Each row below holds a small network's activations on one record, seen along a few directions.
Records have a field called Kosor. Each example row is followed by its value.
Other fields move the rows too, some of them a lot.
In the rows, zero is written as 500.
Strong random noise was added to every row along 13 fixed directions; ignore it. To show where, here is one row again and again, with new noise each time:
[451 349 552 416 389 613 475 751 585 584 496 609 421 468 425 574 514 491
 459 553 601 351 540 505 657 438 372 443 480 475 432 586 470 288]
[360 503 512 486 668 524 485 711 694 265 431 549 462 471 627 336 578 501
 582 580 341 460 476 344 571 518 622 626 478 343 666 545 394 756]
[474 424 550 441 597 404 522 322 459 418 641 514 414 402 590 609 677 633
 407 609 496 419 432 647 344 553 542 521 609 751 523 411 432 580]
[698 444 394 519 534 335 705 400 399 451 534 556 449 348 429 611 501 531
 469 477 461 407 363 689 450 447 496 544 445 539 587 569 399 392]
[546 541 353 515 525 523 376 387 549 470 450 497 687 514 522 470 546 425
 408 510 476 546 493 558 462 433 494 464 575 375 540 479 568 497]
[575 480 520 526 625 482 522 458 533 427 345 518 383 432 593 454 634 525
 603 401 525 395 463 615 445 486 330 703 466 560 445 462 538 620]
[560 573 401 566 582 634 209 455 617 443 365 437 708 587 652 399 547 408
 311 407 532 577 555 467 456 403 462 565 505 361 444 461 646 592]
[673 512 462 580 634 467 499 264 325 456 562 402 568 548 377 522 439 512
 333 661 534 416 544 679 319 428 595 557 535 452 411 429 646 297]
[777 533 298 698 514 515 352 537 413 628 563 436 740 520 532 449 230 464
 486 507 611 536 511 398 590 423 562 339 352 464 573 688 561 423]
[725 500 325 481 282 541 515 392 492 479 567 417 689 273 386 393 442 483
 498 392 405 359 665 691 309 202 441 462 341 324 207 752 599 415]
[449 428 439 560 402 505 564 454 409 442 724 429 644 420 382 276 331 658
 533 751 389 399 705 532 298 433 767 378 423 461 422 626 568 527]
[568 596 246 508 585 426 512 383 591 399 514 641 788 411 378 414 598 468
 542 560 501 461 283 700 496 443 485 599 655 294 661 496 524 431]
[523 500 416 634 526 583 603 350 436 523 339 461 726 473 367 389 271 502
 300 469 391 579 500 538 242 526 642 600 428 356 497 476 657 464]
[293 501 555 489 326 565 353 691 523 573 605 395 492 715 518 454 435 578
 489 417 661 606 591 331 572 449 557 491 488 648 301 402 601 520]
[701 462 488 614 704 566 543 484 472 524 361 528 571 397 499 589 344 463
 262 481 487 462 363 490 428 552 536 615 397 450 611 571 496 402]

[454 612 364 422 247 409 521 470 558 516 611 521 667 456 454 527 573 564
 461 173 569 632 311 586 450 373 451 594 541 599 354 477 513 530] | e4
[558 660 462 398 510 577 195 636 701 213 584 380 543 515 682 293 730 356
 660 534 409 408 726 394 647 218 485 490 457 150 372 696 477 681] | e3
[356 641 471 434 402 571 317 510 584 603 565 506 637 623 423 409 608 468
 757 542 683 516 503 494 619 459 355 469 705 451 372 414 650 450] | e1
[716 706 623 539 614 532 297 685 423 579 462 221 358 717 668 694 372 319
 571 254 619 657 460 108 782 434 496 549 339 529 398 588 483 502] | e6
[857 771 397 559 690 228 579 448 306 528 703 323 526 520 417 667 351 443
 858 419 564 544 179 396 673 451 573 584 479 598 542 606 438 457] | e5
[512 459 662 618 781 449 457 567 398 366 461 577 192 773 559 447 665 552
 553 712 748 358 537 601 686 581 424 675 556 546 623 288 526 390] | e8
[388 436 582 498 565 337 799 345 334 430 411 554 271 525 405 518 580 568
 569 590 408 490 469 647 404 630 546 596 559 565 632 338 446 496] | e7
[345 435 605 541 527 466 793 421 450 409 436 565 417 343 434 299 492 703
 632 539 382 404 501 622 230 621 585 709 438 582 484 462 516 697] | e2

Which value of Kosor does each new row have?
[610 614 351 414 550 309 624 361 483 206 833 461 632 328 364 437 560 537
 506 685 261 390 467 637 366 344 795 514 544 286 539 635 381 517] | e2
[420 509 593 225 424 580 503 438 580 601 678 463 505 226 390 639 582 458
 752 680 335 335 546 478 427 500 452 311 665 505 333 670 453 481] | e7
[449 512 336 504 360 605 109 499 643 670 512 517 716 544 690 369 612 456
 741 521 691 536 631 473 625 455 252 218 640 586 451 511 644 655] | e3
[117 521 540 370 595 370 670 370 608 342 354 633 285 461 574 372 825 509
 953 649 287 520 477 561 489 723 442 489 778 491 766 282 392 872] | e2
[616 544 444 585 619 451 657 422 525 415 405 604 477 348 372 300 576 621
 727 364 658 255 380 834 325 431 249 939 465 513 312 428 660 485] | e7
[509 244 361 563 278 540 548 573 657 607 320 806 499 243 647 415 628 626
 490 228 627 416 472 756 485 513 115 480 360 697 566 590 429 624] | e5
[391 421 579 534 393 560 673 551 446 602 399 518 520 520 371 543 313 556
 312 355 462 618 437 449 408 596 577 582 394 562 479 458 509 441] | e5
[477 416 570 536 596 350 646 569 407 426 655 517 366 491 522 551 440 653
 430 620 464 462 415 454 488 582 709 513 468 697 622 483 370 561] | e4
